A small network was shown many inputs. Here are its activations along a few directions, one row for each input.
Each table varies a few parts of the input and shows all the possible inputs, shuffled.
Descriptions start from the smaller parts, as in this example, which fits no table here: one of 8 places around a ring, together with either a single point or one of 11 places along a line or (one of 3 separate values, together with one of 4 places along a line).
Shared parts are said once, and a part with two or three values counts as separate values.
(in the rows, 128 means zero)

A family of inputs:
r1: [117 102 114 126 121 105 116 131 140 103 116 143 140 162 145]
r2: [140 175 134 119 147 127 163 108  99 113 145 105 100  95 124]
r3: [112 144 119 111 127  97 156 111 146 107 121 107 126 159 168]
r4: [139 161 134 125 152 137 148 119  98 111 137 109 103 108 109]
r5: [148 121 140 136 134 168 126 122 129 118 137 169 119  93  86]
r6: [147 134 136 140 137 143 129 130 117 117 130 157 117  97  86]
r7: [120  96 115 131 113 109 117 126 155 111 105 156 136 157 134]
r8: [138 144 129 133 146 136 143 135  95 111 140 123 111 107  96]
r9: [142 139 134 138 146 139 127 132 102 109 141 144 119 102  98]
r10: [103 114 140 129  87 129  90 151 148 227 127  95 173 144 180]
r11: [112 107 112 121 123 103 132 135 136 105 115 123 133 168 142]
r12: [112 127 119 115 131 106 140 122 142 105 112 110 126 170 155]
r13: [140 144 148 138 122 160  93 154 117 242 151  86 156  75 136]
r14: [122  84 118 130 108 132 112 117 166 113 115 167 135 155 133]
Question: The inputs of r10 and r13 match in every part but one. If r12 is changed in the same way as r10 into r13, which row does it become?
Answer: r4
Question: What is each input in this table made of?
Answer: one of 2 separate values, together with either a single point or one of 6 places along a line
Question: Which other rows does r2 become when the place on the line of 6 takes its other values? List them by row number.
Answer: r4, r5, r6, r8, r9
Question: Which other rows does r9 become when the choice among 2 separate values takes its other values? List them by row number.
Answer: r1

A family of inputs:
r15: [152 125 149 141 125 184 116 124 134 156 142 166 124  74  86]
r16: [136 182 142 115 141 143 163 107 111 150 146  82 104  95 135]
r17: [146 160 146 133 129 150 137 116 118 157 147 130 119  74 114]
r18: [110  79 117 126  94 118  99 126 184 150 106 148 156 171 166]
r19: [110 146 122 119 133 102 141 145 107 144 126  69 131 151 153]
r20: [110  97  97 115 126  88 158  95 168  17  98 174 110 200 141]
r21: [144 124 134 141 136 150 106 144 111 152 142 134 135  96 103]
r22: [152 141 144 137 131 167 125 121 131 158 141 145 121  74  98]
r23: [155 154 126 121 163 139 182  86 114  22 128 173  73 101  74]
r24: [146 138 115 127 169 121 162 111  95  15 131 161  85 124  79]
r25: [126 104 124 141 121 125 100 157 125 153 119 131 146 134 116]
r26: [105 100 119 120  94 101 112 123 171 148 113 132 155 169 183]
r27: [144 108 139 145 130 167  96 147 114 150 142 154 137  97  91]
r28: [127  88 129 145 114 142  90 160 128 151 120 151 148 135 103]
r29: [109  63 122 132  87 134  88 128 185 149 106 168 159 172 153]
r30: [121 124 126 136 120 109 113 154 113 151 126 116 145 132 132]
r31: [138 143 135 137 136 133 117 140  98 150 147 118 133  95 120]
r32: [100 116 121 112 103  99 124 119 171 145 111 109 151 179 194]
r33: [133 158 136 129 145 131 128 136  97 148 144  96 127 106 130]
r34: [127 165 131 119 148 127 144 132  92 143 147  72 118 115 140]
r35: [127 119 107 128 153  95 157 125 109  19 110 159  97 163  91]
r36: [116 139 128 128 130 106 124 149 112 148 123  93 139 142 143]
r37: [ 94 123 116 102 107  95 141 115 166 141 114  85 143 188 203]
r38: [142 176 147 124 138 147 148 112 117 154 143 106 113  85 125]
Question: What is each input in this table made of?
Answer: one of 4 places along a line, together with either a single point or one of 5 places along a line
Question: A walk changes only the place on the line of 4. It starts at r26 and steps to r30. List the rest of the walk in order.
Answer: r31, r17
Question: Which other rows does r27 become when the place on the line of 4 takes its other values? List them by row number.
Answer: r15, r28, r29
